These are the activations of a small neural network, seen along a few directions. Each row is one input.
In each table, some parts of the input vary, and every possible input appears once, in random order.
Descriptions start from the smaller parts, as in this example, which fits no table here: one of 5 places around a ring, together with either a single point or one of 11 places around a ring or (one of 2 separate values, together with one of 6 places along a line).
Shared parts are said once, and a part with two or three values counts as separate values.

Other details of the inputs vary at random and push rows far along two fixed directions, the same in every table; ignore that.
These rows show it; all are for the same input, with only those details redrawn:
-12,-2,-14,-11,-19,9,-1,11,-12,10,8,-3,8
7,0,19,43,24,25,-15,-22,9,13,8,2,3
-9,32,13,43,8,32,17,-57,-12,-15,12,-10,17
10,-17,14,29,21,17,-28,5,14,26,6,7,-2
6,0,19,43,24,25,-15,-21,9,13,8,2,3
6,0,19,43,24,25,-15,-22,9,13,8,2,3
-12,-3,-14,-11,-19,9,-1,11,-12,10,7,-3,8

Table:
row 1: -20,-11,-20,-44,-35,-31,11,21,-6,25,-1,-7,9
row 2: 10,-27,4,-33,-4,-24,-33,23,24,35,-5,7,-26
row 3: -25,17,-22,-62,-51,-24,33,25,-27,-7,16,-18,15
row 4: -22,22,-14,-38,-46,-3,42,-37,-21,-26,10,-10,-8
row 5: -3,32,17,28,11,5,24,-76,0,-6,2,-12,12
row 6: -39,57,-47,11,20,-18,66,-7,-43,-68,-33,44,34
row 7: -12,-17,-61,-60,-51,-11,10,54,-36,25,5,-6,19
row 8: -41,73,-26,4,7,-16,42,-10,-27,-96,-41,46,-17
row 9: 17,-10,20,14,32,2,-13,2,29,27,5,-2,-3
row 10: 26,-25,14,23,15,8,-16,-2,33,14,2,8,-2
row 11: 22,-33,9,32,24,-6,-1,-5,15,40,5,6,2
row 12: 18,2,16,42,40,3,7,-18,15,27,9,-12,20
row 13: -17,17,7,8,-1,7,23,-32,-18,-18,-1,-26,23
row 14: 18,-17,36,18,31,0,-17,6,11,16,4,-1,-8
row 15: -6,26,8,34,70,-7,-10,3,18,-54,-40,71,-26
row 16: 15,1,14,35,26,29,-18,-28,9,10,6,5,-4
row 17: 14,-54,6,-34,-1,-23,-45,71,8,34,-5,2,-12
row 18: -10,37,24,36,18,12,33,-53,4,-10,14,-22,23
row 19: 3,-8,-14,-44,-48,-9,-2,34,-17,2,1,0,10
row 20: 6,-14,29,41,21,4,6,-31,20,17,8,4,-4
row 21: 25,-47,-17,-3,-4,-13,-12,45,18,38,1,5,13
row 22: 6,30,7,-5,-20,22,11,-42,-7,-28,-1,-9,4
row 23: 18,-8,17,14,19,22,-39,-6,17,12,4,9,-24
row 24: -43,64,-20,5,13,-19,50,-9,-37,-87,-28,53,13
row 25: -18,-7,-33,-77,-59,-25,-3,54,-24,-9,-12,-23,-20
row 26: 10,-22,27,20,34,4,-11,8,17,24,-1,-5,-1
row 27: -4,35,30,33,6,-3,21,-70,-6,-11,10,-10,11
row 28: 14,-9,38,37,17,0,0,-32,13,9,13,8,-11
row 29: 3,21,9,42,25,15,27,-57,-21,-12,0,-28,33
row 30: -20,38,-9,-31,-37,-1,36,-18,-29,-36,-2,-30,-11
row 31: 17,-16,28,8,29,8,-34,-6,18,5,-7,-7,-19
row 32: -16,21,-9,-23,-47,-9,31,-22,-15,-22,4,-12,-24
row 33: 20,-30,1,-13,-21,-12,-31,44,30,11,-5,5,-33
row 34: -16,7,-17,-27,-35,-4,41,-26,-18,-8,8,-7,4
row 35: 17,-36,0,-14,-10,-3,-28,47,17,33,-8,7,4
row 36: 11,-21,6,-34,4,-13,-28,40,27,28,4,0,-21
row 37: -9,13,-8,-18,-45,-6,31,-11,-17,-26,14,-8,18
row 38: -19,18,-41,-12,-23,3,35,-15,-39,-21,16,-30,39
row 39: 30,-39,-15,-8,-3,-4,-22,45,7,43,-8,5,15
row 40: -29,-21,-49,-67,-49,-18,3,59,-22,0,11,-17,16
row 41: -12,38,-9,-16,-41,12,41,-51,-14,-48,10,-16,10
row 42: 20,-8,18,40,43,9,8,-19,2,21,0,-12,16
row 43: -17,0,-45,-72,-69,-11,-8,54,-25,-2,0,-7,-26
row 44: -19,20,-21,-32,-26,8,9,-16,-20,-37,14,-22,2
row 45: -7,-8,-21,-19,-7,5,-6,9,-7,-7,10,-13,8
row 46: 31,-18,17,18,16,17,-26,-2,22,19,-8,8,1
row 47: -28,5,-36,-57,-52,-14,15,26,-38,-25,19,-20,17
row 48: 14,-37,-13,-11,5,-30,-16,32,12,57,-5,2,8
row 49: -13,0,-1,35,68,-19,-10,44,20,-24,-41,73,-7
row 50: 13,-38,1,-28,11,-7,-19,44,12,32,-6,0,-11
row 51: 14,4,27,39,20,21,-21,-22,2,5,13,6,-4
row 52: 25,-21,3,-18,-20,-3,-41,44,19,16,-14,5,-30
row 53: 14,-7,25,29,36,15,-13,-28,10,3,-6,-11,2
row 54: 14,-8,15,26,21,8,-41,5,21,-7,5,-10,-29
row 55: 12,-31,8,-35,8,-6,-27,40,15,22,-5,0,-26
row 56: 14,20,34,32,24,5,-12,-20,27,0,4,-13,-25
row 57: -9,-17,-28,-13,46,-29,-18,79,15,-16,-45,79,-19
row 58: 7,0,19,43,24,25,-15,-22,9,13,8,2,3
row 59: 10,-20,5,-21,-12,-29,-35,31,24,31,-10,2,-38
row 60: -21,30,-11,0,-39,7,53,-42,-18,-35,11,-19,32
- Changing only one part turns row 49 into row 15. The same change can be made to row 58. Which row results? => row 23
- Changing only one part turns row 2 into row 27. The same change can be made to row 44. Which row results? => row 47
- Describe the family of inputs behind these rows. => one of 6 places along a line, together with either a single point or one of 9 places around a ring
- Change only the place on the line of 6 in row 46. List by row number the other rows that result. => row 19, row 22, row 35, row 39, row 52
- Which other rows agree with row 53 in the place on the line of 6? List them by row number. => row 5, row 9, row 10, row 16, row 34, row 45, row 46, row 50, row 57

Table:
row 61: 0,-32,-20,-28,20,-17,-42,77,12,19,-23,40,-27
row 62: -12,39,7,12,-10,18,24,-51,-19,-40,10,-22,7
row 63: -7,38,0,12,-11,24,26,-52,-19,-35,5,-23,15
row 64: 22,-15,42,55,62,10,-29,-18,30,23,3,-2,-8
row 65: -34,9,-38,-77,-68,-25,30,31,-31,-12,5,-14,4
row 66: 27,-13,46,55,45,8,-26,-27,39,22,1,12,-18
row 67: -45,17,-61,-70,-56,-23,32,41,-39,-24,-11,25,2
row 68: -27,4,-49,-75,-64,-25,38,27,-34,2,1,-16,14
row 69: 29,-10,46,48,55,10,-33,-22,36,15,-5,3,-20
row 70: 19,-51,-13,-25,-6,-12,-36,62,15,50,-4,10,-5
row 71: -23,4,-52,-75,-65,-9,24,33,-38,-11,3,-20,18
row 72: -12,37,2,15,-10,23,24,-49,-20,-38,10,-24,14
row 73: 12,-43,-4,-27,-11,-12,-41,64,19,31,2,10,-22
row 74: -13,45,-4,17,15,1,41,-37,-17,-58,-17,7,18
row 75: 16,-45,-2,-33,-7,-24,-36,59,24,42,-9,12,-25
row 76: -14,41,10,9,-8,13,27,-51,-17,-40,7,-21,4
row 77: -25,0,-52,-68,-75,-11,30,29,-35,-4,9,-10,19
row 78: -31,52,-7,19,14,12,27,-38,-26,-52,-7,12,4
row 79: 17,1,28,66,67,13,-31,-15,29,4,-18,41,-22
row 80: 14,-52,-10,-32,6,-16,-37,68,14,49,-5,3,-7
row 81: -25,3,-52,-75,-61,-12,27,33,-40,-6,3,-20,23
row 82: -4,38,3,13,-19,17,30,-58,-16,-32,5,-15,7
row 83: -34,2,-48,-71,-64,-19,34,34,-40,-1,10,-18,22
row 84: -18,39,8,11,-1,6,33,-52,-19,-30,8,-24,12
row 85: 22,-12,46,57,53,7,-27,-21,35,22,5,5,-13
row 86: 13,-55,-10,-25,-5,-18,-30,63,17,54,1,13,-6
row 87: 26,-17,38,63,51,21,-31,-18,27,25,8,4,1
row 88: -34,9,-40,-81,-62,-25,27,33,-33,-17,2,-19,3
row 89: 22,-5,37,66,77,3,-24,-4,32,-13,-18,29,-8
row 90: -12,37,3,19,-16,22,27,-50,-18,-33,13,-18,16
row 91: 11,-43,-14,-19,11,-31,-23,76,23,17,-21,44,-11
row 92: -10,37,8,13,-19,12,35,-59,-12,-30,8,-10,6
row 93: -18,45,-1,24,10,-1,43,-34,-17,-56,-9,11,19
row 94: -14,40,11,13,-14,13,30,-53,-15,-35,9,-16,5
row 95: -14,33,3,17,-8,7,43,-58,-16,-16,11,-15,20
row 96: 9,-52,-8,-28,6,-16,-37,69,12,45,0,2,-7
row 97: 19,-45,-4,-33,-11,-19,-38,60,23,38,-9,13,-27
row 98: 33,-9,41,52,49,21,-36,-24,32,8,-1,2,-18
row 99: 17,-53,-11,-27,-2,-18,-33,63,16,54,-5,9,-8
row 100: 21,-48,-12,-28,-14,-9,-42,63,20,40,-5,10,-17
row 101: 30,-6,34,67,68,1,-19,-10,36,-5,-22,36,-8
row 102: 22,-13,43,60,56,10,-24,-21,32,26,6,3,-7
row 103: -12,35,0,17,-8,22,26,-49,-23,-32,12,-24,21
row 104: -9,31,-2,20,-14,18,37,-56,-21,-18,13,-14,28
row 105: 16,-48,-5,-32,-4,-26,-33,60,23,48,-7,10,-20
row 106: -13,37,3,10,2,10,38,-54,-19,-23,5,-25,18
row 107: 21,-51,-14,-25,-10,-10,-40,63,17,45,-3,10,-10
row 108: -14,35,6,14,-12,5,41,-60,-14,-21,10,-13,14
row 109: 32,-16,38,62,39,23,-32,-25,35,19,5,10,-10
row 110: -29,4,-49,-68,-70,-10,26,34,-37,-9,11,-16,19
row 111: 17,-47,-7,-28,-16,-13,-38,59,22,37,0,16,-22
row 112: -31,52,-7,22,8,11,31,-39,-24,-47,-4,17,5
row 113: 31,-8,46,50,51,16,-34,-24,34,9,-4,3,-21
row 114: 27,-17,38,60,57,21,-35,-16,26,21,5,-1,0
row 115: -12,40,7,8,-1,7,35,-56,-17,-28,4,-23,12
- Describe the family of inputs behind these rows. => one of 5 places around a ring, together with either one of 2 separate values or one of 9 places around a ring
- Changing only the place on the ring of 5 turns row 101 into row 93. The same change can be made to row 99. Which row results? => row 83
- Change only the choice among 2 separate values in row 79. List by row number the other rows that result. => row 101
- Change only the choice among 2 separate values in row 74. List by row number the other rows that result. => row 61
- Which other rows agree with row 92 in the place on the ring of 5? List them by row number. => row 66, row 67, row 77, row 86, row 91, row 95, row 104, row 108, row 109, row 111
- Change only the place on the ring of 5 in row 62. List by row number the other rows that result. => row 73, row 82, row 98, row 111
- Change only the place on the ring of 9 in row 84. List by row number the other rows that result. => row 62, row 64, row 72, row 76, row 88, row 96, row 103, row 114

Table:
row 116: 9,20,26,54,36,18,20,-62,-2,-2,6,-21,23
row 117: 4,21,24,56,34,29,10,-59,-6,-5,12,-16,28
row 118: 27,-35,19,10,36,-12,-57,51,45,25,-20,40,-42
row 119: 1,-17,-13,-28,-14,-11,-28,52,4,-4,-11,21,-23
row 120: -3,27,20,59,43,6,27,-58,2,-15,-6,15,13
row 121: 3,-10,-15,10,15,12,-10,15,-4,1,-2,10,13
row 122: 34,-55,31,37,61,-14,-47,36,48,58,-4,15,-9
row 123: -21,-1,-44,-45,-27,-25,21,48,-19,-3,-14,22,14
row 124: -38,20,-53,-83,-82,-3,26,30,-46,-31,9,-24,4
row 125: -30,25,-30,-63,-64,0,24,1,-39,-26,11,-30,8
row 126: 30,-45,14,10,32,8,-70,50,37,25,-8,23,-35
row 127: 17,9,26,53,6,25,18,-70,3,17,22,-22,26
row 128: -2,32,27,22,8,4,17,-56,5,-25,6,-19,-7
row 129: -4,-6,-2,-7,7,-17,18,9,1,7,-5,8,10
row 130: -8,37,20,26,13,3,19,-53,2,-34,-5,8,-16
row 131: 8,-19,-5,20,25,-2,-18,30,7,8,-10,27,6
row 132: -16,26,-13,15,-6,22,27,-28,-28,-21,11,-16,30
row 133: -15,29,-6,-29,-34,1,27,-28,-21,-23,4,-32,-2
row 134: 24,-59,-2,-46,-42,-13,-44,57,26,60,11,-7,-27
row 135: -20,1,-24,-71,-48,-31,21,34,-13,-11,-6,-1,-12
- Changing only one part turns row 135 into row 129. The same change can be made to row 126. Which row results? => row 121
- Describe the family of inputs behind these rows. => one of 2 separate values, together with either a single point or one of 9 places around a ring
- Change only the choice among 2 separate values in row 120. List by row number the other rows that result. => row 130
